These are the activations of a small neural network, seen along a few directions. Each row is one input.
In each table, some parts of the input vary, and every possible input appears once, in random order.
A made-up example of a description, with smaller parts first: one of 6 places along a line, together with either a single point or one of 11 places along a line or (one of 3 separate values, together with one of 5 places around a ring).
Shared parts are said once, and a part with two or three values counts as separate values.
(in the rows, 128 means zero)

Other details of the inputs shift rows strongly along two fixed directions, in all tables alike. That doesn't count.

Rows:
r1: [126 151 101 109 103  77  89 132 107 154 135]
r2: [143 141  94 128  89  83 112 120  95 138 144]
r3: [170  82 200 155 214 124 129 117 178 123 150]
r4: [ 81 116  72  81 130 221 181 159 177  67 137]
r5: [151 122 219 193 179 113 158  99 136 149 117]
r6: [168  69 202 168 206 119 121 122 169 114 122]
r7: [142 126 124  88 131 144  79 115  77 101 167]
r8: [134 114  97 149  97 125 102 129  78 156 143]
r9: [154  98 220 156 221 120 127 101 141  94 125]
r10: [116 141 108 123  94  76 107 140  90 143 150]
r11: [137 127 150  68 116 126  97 170  56 153 121]
r12: [148 152 108 125  98 135  89  95  87 149 116]
r13: [173 134 187 186 179  65 165 115 171 137 126]
r14: [ 80 114 160 165 189 192 244 126 244 128  70]
r15: [158 152  83 116  97  86 101 106 112 143 127]
r16: [129 130 101 127  88  83 119 114  86 143 146]
r17: [125 135 105 149 104 115  84 171  89 153 153]
r18: [141 133 204 179 185  58 154 141 166 147 133]
r19: [151 118 136 100  99 139  67 118  96 100 159]
r20: [149 109 112  87  98  93  84 120 116 100 164]
r21: [122 141 119 120  99 131  90  98  76 157 121]
r22: [ 67 148  65  92  85 168 209 117 184 106  93]
r23: [136  90  95 110 137 133  73 132  84  99 151]
r24: [ 90 139 183 158 176 199 248 103 233 111  64]
r25: [173 108 177 188 199 114 141  95 168 170  99]
r26: [159 134  87 155  98 123  94 146  93 144 144]
r27: [121 161 132 139  95 120  85 155  78 139 150]
r28: [120 126 103 146 104 118  91 155  82 156 148]
r29: [ 51 169 104 118  85 203 194 166 158  92 110]
r30: [144 152 116 142  89 130  97 119  76 137 137]
r31: [143 112 133 104 106 138  64 120  86  93 142]
r32: [138 114  88 132 105 129  91 105  89 168 122]
r33: [ 50 148  77 106  80 162 218 150 172  96 115]
r34: [167 107 227 145 205 126 125 101 162 110 148]
r35: [120 132  96 107  99  84 105  98  95 158 128]
r36: [ 94 178  78 111  85 213 186 133 179  92  87]
r37: [168 125 180 165 188  72 156  81 173 157 103]
r38: [121 115 100 147 101 123 100 137  77 158 145]
r39: [122 152 122 119 103 126  82 115  81 154 123]
r40: [175 144 209 200 179 112 150 115 151 136 119]
r41: [ 67 124  74  70 118 169 188 144 177  39 121]
r42: [ 77 119  83  73  95 171 182 148 193  44 116]
r43: [ 59 143  68 111 102 204 183 158 181 118  92]
r44: [148 125  90 152  99 125  96 134  87 151 142]
r45: [134 117 125  54 114  82 114 173  77 152 125]
r46: [142 101 125  78 126 121  96 187  67 168 124]
r47: [ 87 109  81  91  97 217 171 162 197  64 129]
r48: [146 144 218 175 194 109 130 117 159 158 106]
r49: [138 124 222 191 182 111 155 107 135 151 119]
r50: [120 143  98 106 103  80  97 116 100 155 129]
r51: [ 76 134  76  58 120 177 196 143 183  54 140]
r52: [163 135  78 138 105 127  83 121 104 156 124]
r53: [151 117 192 185 205 104 128 132 170 173 112]
r54: [144 116 108  78 112  95  86 116 113 103 176]
Each input here is: one of 3 separate values, together with either a single point or one of 5 places around a ring or (one of 2 separate values, together with one of 6 places along a line).
The inputs of r42 and r31 match in every part but the choice among 3 separate values. If r37 is changed in the same way as r42 into r31, which row does it become?
Answer: r12
Change only the choice among 2 separate values in r52. List by row number the other rows that result.
Answer: r26
Change only the place on the ring of 5 in r31. List by row number the other rows that result.
Answer: r7, r9, r19, r34
Change only the choice among 2 separate values in r33. List by row number the other rows that result.
Answer: r35

Rows:
r55: [105 115  56 118  86 181  92 127 120  84 151]
r56: [168  95 122  88 143  70  51 141  87 125 182]
r57: [163 139 195 181 185  93 120 127 138 186 101]
r58: [ 79 146  87 110  69 164 121 172  84 123 143]
r59: [ 98 147 135 107 136 119 211 127 211  82 113]
r60: [176  72 202 125 208 108 122 132 137 129 124]
r61: [108 146 148 135 153 208 190  90 204  84  93]
r62: [ 92 139  39 106  72 128 142 132 102 142 125]
r63: [127 145  58 132  64 185 117 125 114 107 139]
r64: [144 110 238 142 198 115 128 119 119 132 126]
r65: [164 141 140 154 110  93  70 148  57 174 141]
r66: [155 136 116 119 101  32  90  88  88 147 149]
r67: [ 84 134 127 146 140 166 209 137 203 149  77]
What do these inputs look like to the network?
Answer: either one of 3 separate values or one of 10 places around a ring
Which other rows belong to the same alternative as r57? List them by row number.
Answer: r56, r58, r59, r60, r62, r64, r65, r66, r67

Rows:
r68: [124 140 122 128 109 132 124 122 116 132 124]
r69: [124 140 110 129 111 125 126 118 121 131 128]
r70: [124 140 117 129 111 130 126 119 119 131 126]
r71: [122 138 122 130 115 137 126 134 115 140 124]
r72: [135 127 117 112 123 130 110 130 120 116 132]
r73: [149 112 180 151 170 109 128 122 143 127 137]
r74: [127 129 105 129 111 121 124 125 125 133 128]
r75: [125 138 116 132 118 129 123 131 116 141 127]
r76: [140 122 163 162 166 111 144 125 150 149 118]
r77: [151 118 173 146 172 112 128 122 146 125 131]
r78: [126 136 128 133 116 134 119 135 108 142 123]
r79: [ 76 126 119 113 133 195 219 152 202  74 101]
r80: [118 121 119 113 124 134 112 126 120 120 131]
r81: [126 135 108 131 115 120 126 120 126 133 129]
r82: [145 115 164 163 165 109 140 130 147 151 118]
r83: [127 121 119 115 130 135 120 129 113 120 138]
r84: [120 136 119 102 113 104 132 137 121 130 131]
r85: [130 126 122 121 117 126 108 134 115 116 147]
r86: [136 116 121 112 122 130 109 123 117 129 138]
r87: [134 123 115 109 120 136 116 128 122 119 131]
What do these inputs look like to the network?
Answer: either a single point or one of 9 places around a ring or (one of 2 separate values, together with one of 5 places along a line)
A walk changes only the place on the ring of 9. It starts at r72 and steps to r87. List the rest of the walk in order.
Answer: r86, r80, r83, r79, r73, r85, r77

Rows:
r88: [115 154  76 149  59 216  66 145  44 162 124]
r89: [122 106  62  70  77 132  84 146  72 104 160]
r90: [115 165  51  97  48 115  96 151  67 150 130]
r91: [214  80 229 174 212  22  39 105  83 164 173]
r92: [231  84 218 169 205  25  39  71  88 156 170]
r93: [ 93 151 148 144 138 134 198 126 179 131  92]
r94: [112 163  53 106  49 116  95 121  68 144 142]
r95: [127 131  62  54  69 131  76 156  71 100 159]
r96: [110 107 141 111 173 155 171 137 194  94 118]
r97: [103 118 161 106 161 149 179 130 183  81 118]
r98: [106 152  43 105  62 123  94 136  81 160 128]
r99: [115 149 131 159 136 141 193 111 191 128  98]
r100: [113 143 134 160 137 142 193 118 195 133  92]
r101: [108 116 163  98 160 151 184 140 190  88 121]
r102: [100 148 149 138 136 134 198 135 180 138  94]
r103: [200 116 210 210 183  13  63 103  79 213 147]
r104: [129 122  92 112  83 227  43 148  45 110 150]
r105: [117 118 159 120 167 145 177 120 181  81 129]
r106: [106 129 135 159 144 135 201 137 175 142  97]
r107: [123 108 144 120 160 153 169 123 195  81 119]
The inputs of r90 and r95 match in every part but one. If r102 is changed in the same way as r90 into r95, which row does it become?
Answer: r101
What do these inputs look like to the network?
Answer: one of 2 separate values, together with either a single point or one of 9 places around a ring
